These are the activations of a small network on made-up records, seen along a few directions, one row for each record.
Here are examples, each followed by its value of one field, DAGUK.
Other fields move the rows too, some of them a lot.
In the rows, zero is written as 500.
Strong random noise was added to every row along 10 fixed directions; ignore it. To show where, here is one row again and again, with new noise each time:
707	623	577	501	498	330	223	526	474	829	675	692	663	516	600	690	694	532	669	821	590	833	442	731	617	125	271	248	819	481
234	662	506	340	707	719	549	646	630	404	578	604	710	356	352	273	249	694	495	642	691	726	422	329	708	384	203	590	658	485
643	536	425	663	743	251	398	368	478	546	500	606	689	509	467	539	583	483	445	504	472	412	700	690	702	582	493	446	460	614
520	661	360	606	160	346	561	442	438	487	504	285	97	708	644	983	844	581	442	456	368	463	554	532	524	288	436	472	555	300
681	385	403	441	605	500	547	475	363	450	285	474	385	637	466	311	565	611	725	349	336	305	391	481	512	499	564	581	341	590
393	490	426	474	126	617	148	654	360	365	380	556	703	333	782	873	854	266	737	276	533	362	425	216	240	586	842	468	454	290
462	534	455	430	489	725	506	542	431	330	368	458	544	477	496	392	538	366	539	367	527	77	559	473	481	890	606	817	321	488
486	61	389	750	400	464	479	626	526	438	609	714	706	526	285	427	313	554	565	482	629	634	357	478	586	199	589	349	548	754
369	560	525	394	455	741	494	578	563	438	592	487	476	344	512	565	503	442	587	556	677	356	470	492	345	682	515	688	564	438
426	560	324	588	626	393	522	460	522	398	549	540	466	507	405	592	527	642	514	483	520	526	537	469	671	361	396	477	559	549
493	218	531	611	345	422	486	669	493	535	509	594	590	452	420	550	465	633	599	404	414	611	379	466	319	300	674	362	450	467
614	311	480	409	483	720	510	420	482	399	278	404	583	590	664	288	451	393	559	425	602	443	378	328	563	585	600	558	426	673

592	731	677	291	672	529	520	623	460	664	415	533	639	566	460	180	426	698	497	631	323	660	486	563	692	409	184	551	520	346
vug
440	243	405	562	512	589	554	538	557	380	487	492	620	381	387	456	380	521	498	409	576	552	421	395	411	446	606	440	459	651
mene
459	548	463	527	557	328	742	414	554	510	444	308	293	567	504	617	473	763	329	416	328	724	555	419	556	317	387	398	491	434
zafa
390	492	491	452	529	686	810	520	611	464	581	297	160	369	387	628	426	613	410	543	538	436	529	610	299	634	455	680	505	447
vasu
399	278	437	734	682	391	439	598	487	355	551	750	951	278	155	357	349	490	444	399	486	353	595	589	517	686	685	519	340	691
zuga
531	264	775	615	322	498	390	577	620	687	688	632	806	369	531	501	330	251	366	637	647	522	543	714	284	674	696	434	507	524
kimo
694	686	742	366	697	397	423	511	448	740	356	498	671	509	569	299	560	554	461	549	305	491	595	659	504	616	427	525	373	372
pafik
626	215	433	785	196	463	485	290	558	485	603	419	411	670	669	714	546	195	377	515	717	471	516	544	508	479	703	389	574	727
diger
543	507	520	522	555	419	321	558	412	543	567	653	651	324	442	607	675	467	656	502	480	405	511	628	323	561	632	449	517	480
defa

Which value of DAGUK does each new row have?
688	571	483	548	668	417	217	277	429	495	450	561	683	362	697	632	781	180	592	499	595	289	638	598	423	853	731	469	471	619
defa
273	836	586	397	318	737	525	510	600	380	531	321	477	479	663	659	545	331	229	569	639	425	658	402	545	781	404	727	544	244
vug
535	696	621	467	492	354	309	694	335	659	463	702	756	483	412	422	606	497	571	509	299	380	594	657	564	553	430	549	395	305
kimo
624	449	847	188	460	690	483	543	628	832	512	376	524	288	768	525	498	478	623	690	576	745	376	606	23	608	595	414	621	373
zafa
588	633	694	231	826	563	573	503	470	549	255	428	599	344	506	187	482	669	559	429	276	477	486	493	346	720	526	584	337	389
defa
564	561	582	580	702	435	563	293	576	487	381	370	639	568	610	347	399	402	163	502	524	492	696	546	694	749	496	507	378	582
pafik
357	881	628	466	357	632	361	693	575	681	883	624	631	286	446	824	586	310	406	858	762	444	706	836	488	687	225	695	786	301
zafa
498	421	578	500	216	660	650	612	448	433	449	395	383	587	393	468	518	498	418	443	433	331	458	553	399	565	549	677	398	428
defa
615	499	599	519	207	617	566	514	446	534	424	282	470	559	601	622	632	299	297	475	435	279	642	655	388	743	569	653	358	418
mene
